A small network was shown many inputs. Here are its activations along a few directions, one row for each input.
Each table varies a few parts of the input and shows all the possible inputs, shuffled.
A made-up example of a description, with smaller parts first: one of 3 separate values, together with either a single point or one of 11 places along a line or (one of 5 places around a ring, together with one of 6 places along a line).
Shared parts are said once, and a part with two or three values counts as separate values.
In the rows, 128 means zero.

Other details of the inputs shift rows strongly along two fixed directions, in all tables alike. That doesn't count.

Table:
R1: [104 183 118  88 110 114 118 152  90 174  77  93]
R2: [129 153  97 130 118 144 134 127  87 156  91 102]
R3: [146 153  99  92 133 150 141 149 128 145 131  82]
R4: [133  98 141 132 145 115 132 101 132 102 136 190]
R5: [ 91 197 102  81 111 121 127 136 117 160  81  85]
R6: [129 147  96 116 105 123 133 138 142 158 114  85]
R7: [ 95 194 124  94 107 116 108 160 104 155  75  80]
R8: [ 95 135 176 112 140 110 114 120 156 133 126 202]
R9: [129 115 157 135 140 105  99 123 170 104 146 174]
R10: [123 120 155 123 141 127 124 104 118 121 121 209]
R11: [112 105 174 125 144 125  94 111 126 114 123 191]
R12: [123 171 137 103 120 139 147 128 101 113 125  61]
R13: [157  87 143 117 172 135 147 117 141 123 172 184]
R14: [114 113 157 139 143 112 112 121 178 110 151 177]
R15: [118 194  97  86 102 136 118 130 149 167  96  94]
R16: [109 117 161 122 140 122 140 107 128 130 125 211]
R17: [115 146 162  73 140 118 115 127 153 104 183 185]
R18: [136  95 150 173 136 128 131 125 158 127 148 174]
R19: [122 140 164  81 168 128 117 125 157 111 152 187]
R20: [ 91 186 112  84 115 123  85 141 112 141  83  65]
R21: [140 147 145  94 137 131 105 127 175 117 200 178]
R22: [165  35  82 195 121 110 185 137  72 110 136  58]
R23: [119 126 161 151 138 139 102 114 152 102 129 194]
R24: [169  44  78 197 111 138 183 127  90  91 131  70]
R25: [149 117 156 153 135 123 104 125 162 129 143 184]
R26: [106 210 112 118 107 148 108 145 144 167  89  93]
R27: [ 98 161 130 137 112 131 120 155 131 145 100  91]
R28: [107 152 129 138 116 144  91 148 113 134  95  83]
R29: [106 124 166 148 138 135 117 118 160 113 133 193]
R30: [ 94 202 106  90 113 128 104 138 116 132  80  83]
R31: [143  12  91 197 125 120 180 137  46  89 122  46]
R32: [138 160  99 129 104 152 125 132 116 150  93 101]
R33: [127 151 108 126 105 134 136 147 129 169 104  94]
R34: [137  92 132 140 146 119 144  96 146 124 150 189]
R35: [153 117 146 122 165 142 121 130 170 113 168 173]
R36: [100 133 161 103 142  99 111 115 171 122 137 190]
R37: [147  32  99 191 122 104 190 147  65  95 126  62]
R38: [127 133 137 104 144 105 118 105 168 156 146 196]
R39: [113 162 113 134 117 136 109 136 130 111 103  90]
R40: [152 104 149 129 131 137  96 106 147 141 137 189]
R41: [140  43 121 223 117 127 170 160  83  87 123  65]
R42: [150 140 141  74 129 131 116 118 170 130 196 188]
R43: [129 229 120  84 112 148 113 132 140 149 127  51]
R44: [114 193 113  58 142 138 128 156 114 158 109  89]
R45: [142 153 109 123 103 129 122 148 124 162 102  95]
R46: [138  95 157 133 166 138 129 132 154  91 166 167]
R47: [ 98 192 111  87 109 105 105 155 120 145  84  70]
R48: [141  94 141 159 140 116 127 117 172 116 159 169]
R49: [156  24  96 221 110 149 209 136  81 103 129  82]
R50: [161   6  87 217 123 140 184 134  28 115 120  53]
R51: [120  36 110 198 124 123 196 133  83  72 126  74]
R52: [130 160  88 118 121 131 126 121 110 147 102  94]
R53: [103  97 163 147 140 125 144 116 130 103 128 190]
R54: [119 100 159 150 140 130 129 110 121  92 125 194]
R55: [152 114 144 143 138 109 102 118 175 117 154 174]
R56: [140 141 139  71 143 124 121 119 151 138 197 191]
R57: [151  89 142 158 141 125  96 109 158 106 155 165]
R58: [110 112 166 118 142 111 134 117 135 146 129 206]
R59: [161  48  96 239 117 154 178 139  81  86 124  72]
R60: [152 103 170 121 149 129 157  94 126  99 171 171]
R61: [115 145 106 125 117 126 146 141 103 178 100 101]
R62: [147  23  95 217 124 140 216 130  56 112 126  88]
R63: [110 204 101 107 112 136 105 138 155 155 101  85]
R64: [122 187 103  90 113 120 112 144 101 190  86  96]
R65: [106 143 159 121 140 124 101 110 181 113 139 188]
R66: [104 142 105 111 116 108 145 142 111 151 103  85]
R67: [107 206 105  46 111 128 126 159 106 155 139  81]
R68: [152  78 132 131 148 117 110  92 133 127 152 174]
R69: [166  85 134 138 130 109 125 110 162 121 156 174]
R70: [113 147 114 130 118 132  92 143 124 120 106  71]
R71: [143 115 176 135 146 135 134 100 154  83 179 154]
R72: [150 124 141 104 133 123  82  98 172 137 145 185]
R73: [143 115 158 150 139 140  82 114 156 129 138 184]
R74: [112 153 115 107 114 135 130 161 122 109 163  72]
R75: [142 212 117  70 104 150 126 123 133 160 123  63]
R76: [144 170 114 102 123 143 152 118 101 145 133  64]
R77: [131 169  97 136 114 139 110 132 135 128 107  87]
R78: [111 134 118 117 117 133 118 138  71 153  85  85]
Each input here is: one of 6 places around a ring, together with either one of 3 separate values or (one of 2 separate values, together with one of 5 places around a ring).
Question: The inputs of R36 and R14 match in every part but the place on the ring of 6. If R8 is changed in the same way as R36 into R14, which row does it become?
Answer: R27
Question: The inputs of R61 and R58 match in every part but the place on the ring of 6. If R13 is changed in the same way as R61 into R58, which row does it become?
Answer: R44
Question: Change only the choice among 3 separate values in R19. List by row number the other rows that result.
Answer: R12, R17
Question: Start at R31 and move only the place on the ring of 5, one step at a time. The first step leads to R37. Which rows follow, in order?
Answer: R66, R5, R4
Question: List by row number the other rows that have the place on the ring of 6 in common with R69.
Answer: R3, R6, R15, R24, R32, R33, R40, R42, R45, R49, R72, R75

Table:
R79: [143 124 115 145 124 144 139 126 118 108 139  91]
R80: [ 86 220 129  72 117 119  88 149 158 180  93 124]
R81: [140  90 115 177 118 141 136 138  91 125 109  86]
R82: [130 132 129 108 132 118 127 130 117 120 139 114]
R83: [131 134 130 103 130 114 128 124 128 123 142 126]
R84: [148 125 111 126 123 132 137 120 120 129 134  95]
R85: [120 134 124 153 124 133 124 136 124 114 104 101]
R86: [133 130 121 141 129 139 141 138 122 103 134  84]
R87: [124 107 117 133 122 124 155 140 120 112 146  96]
R88: [143 117 107 145 115 139 152 129 126 116 144  96]
R89: [129  91  99 158 122 122 142 134  94 121 105  89]
R90: [107 240 128  52 118 133  88 136 176 161 116 125]
R91: [104 229 121  68 112 123  70 123 150 183  77 118]
R92: [125 104 111 171 113 128 152 143 117 114 108  86]
R93: [144 101 109 130 134 131 142 130 101 114 139  97]
R94: [ 87 238 133  40 119 124 107 129 116 186  83 133]
R95: [ 96 245 120  72 108 129  68 125 161 174  80 120]
R96: [136 106 116 125 121 116 153 137 112 119 145 103]
R97: [137 120 128 147 128 148 141 145 117 103 141  90]
R98: [142 102 176 118 156 131 133  81 144 132 145 249]
R99: [ 87 213 137  79 118 132  75 147 141 162  91 118]
R100: [147  69 155 157 142 115 124  97 155 120 147 209]
R101: [155  73 145 125 150 118 136 104 151 108 177 204]
R102: [120 134 135 114 136 127 125 131 132 111 144 115]
R103: [134  90 159 125 151 111 105  99 167 123 147 242]
R104: [133 127 140 109 133 127 123 136 119 122 147 129]
R105: [123  97 113 152 118 112 145 135  96 118 110  92]
R106: [149 133 134 119 130 142 116 125 125 134 140 120]
R107: [127 112 117 136 128 126 157 147 124 122 152  99]
R108: [135 104 166 148 146 120 111 101 184 126 156 238]
R109: [137 135 114 100 132 124 123 123 127 131 136 122]
R110: [126 109 113 143 130 125 122 130 104 124 107 114]
R111: [118 119 125 135 124 113 124 133 107 124 110 112]
R112: [132  88 106 148 128 138 179 129  64 129 109 102]
R113: [111  93 120 156 126 134 186 135  73 116 116  92]
R114: [131 126 120 144 122 128 116 124 114 135 103 107]
R115: [147 140 116 116 127 133 137 131 137 153 144 117]
R116: [138 119 113 149 125 138 162 147 129 118 146  90]
R117: [144 124 109 143 120 138 144 123 123 111 140  92]
R118: [140 129 109 112 132 128 139 138 128 144 145 121]
R119: [148 124 116 129 128 137 133 123 114 126 133  92]
R120: [130  87 168 134 149 103 121 112 161 126 156 232]
R121: [138 152 133 122 125 151 114 129 135 125 143 123]
R122: [119 133 128 113 129 122 132 129 132 114 142 111]
R123: [119 121 131 134 123 123 118 141 106 131 112 118]
R124: [130 104 104 174 108 132 150 134 112 121 111  90]
R125: [133  83 106 169 123 135 137 146  83 120 109  89]
R126: [121 108 118 159 124 145 185 136  80 114 107  90]
R127: [146 132 120 113 124 130 132 120 138 140 141 124]
R128: [155  86 163 118 159 130 110 104 152 109 177 216]
R129: [119  93 175 128 148 108 111 103 176 113 152 234]
R130: [132 134 123 108 128 118 140 140 129 140 148 124]
R131: [134 100 113 184 114 147 137 141  97 115 111  85]
R132: [152 112 161 127 150 128 123 100 187 119 187 228]
R133: [126 106 113 172 118 129 147 137 112 106 105  81]
R134: [123  94 112 151 115 113 149 142 101 124 113  99]
R135: [ 97 246 124  75 112 134  63 128 154 171  80 119]
R136: [ 97 229 146  48 128 135  75 140 157 156 124 128]
R137: [142  95 167 138 151 114 110  99 177 139 153 237]
R138: [114  97 116 159 120 120 146 137 105 111 111  87]
R139: [110 117 129 143 127 122 126 135 116 115 113 110]
R140: [132 106 184 146 152 131  96 107 173 104 149 234]
R141: [134 129 116 138 125 134 146 134 126 105 135  86]
R142: [ 94 238 127  78 114 128  85 149 168 180  86 121]
R143: [128 101  97 154 122 126 147 149 103 142 109  95]
R144: [136  98 172 138 151 137 144  86 143 113 151 239]
Question: The inputs of R88 and R127 match in every part but one. If R117 is changed in the same way as R88 into R127, which row does it become?
Answer: R84
Question: The inputs of R123 and R131 match in every part but one. If R111 is changed in the same way as R123 into R131, which row does it become?
Answer: R135
Question: Describe the family of inputs behind these rows.
Answer: one of 6 places around a ring, together with either a single point or (one of 2 separate values, together with one of 5 places along a line)
Question: Start at R121 and move only the place on the ring of 6, one step at a time. The first step leads to R106. Which rows follow, in order?
Answer: R128, R104, R136, R97
Question: Change only the choice among 2 separate values in R137. List by row number the other rows that result.
Answer: R115
Question: Start at R142 and move only the place on the line of 5, one step at a time. The first step leads to R92. Which rows follow, in order?
Answer: R133, R85, R140
Question: Change only the choice among 2 separate values in R90. List by row number the other rows that result.
Answer: R92
Question: Change only the place on the line of 5 in R102. List by row number the other rows that result.
Answer: R87, R107, R122, R136

Table:
R145: [115 122 144 124 134 122 131 122 123 114 123 141]
R146: [136 142 144 108 138 133 129 119 133 135 142 156]
R147: [129 141 144 116 136 135 124 114 135 115 139 151]
R148: [128 139  96 114 116 125 141 145 118 144 119  79]
R149: [119 123 140 119 131 121 132 129 117 130 129 146]
R150: [134 142 140 131 126 134 115 116 152 133 131 154]
R151: [140 133 135 123 132 137 111 110 139 140 128 157]
R152: [120 126 139 140 126 120 122 124 138 133 117 146]
R153: [119 147 107 132 117 133 123 153 122 125 120  71]
R154: [118 147 110 119 118 127 133 141 112 123 123  70]
R155: [114 125 141 135 133 128 121 132 134 119 119 141]
R156: [149  10 116 204 133 120 189 125  87  88 148 133]
R157: [130 134 135 130 127 120 110 126 158 130 138 143]
R158: [137 135 131 115 136 133 130 113 142 140 138 161]
R159: [136 139 100 126 113 125 122 143 115 140 111  77]
R160: [127 118 131 132 135 122 115 121 124 137 117 150]
R161: [129 143 142 127 134 142 113 124 147 119 134 153]
R162: [124 140 110 111 119 127 141 148 108 139 128  73]
Question: Describe the family of inputs behind these rows.
Answer: one of 3 separate values, together with one of 6 places around a ring
Question: The inputs of R161 and R155 match in every part but the choice among 3 separate values. If R150 is changed in the same way as R161 into R155, which row does it become?
Answer: R152
Question: Change only the choice among 3 separate values in R151. List by row number the other rows that result.
Answer: R159, R160
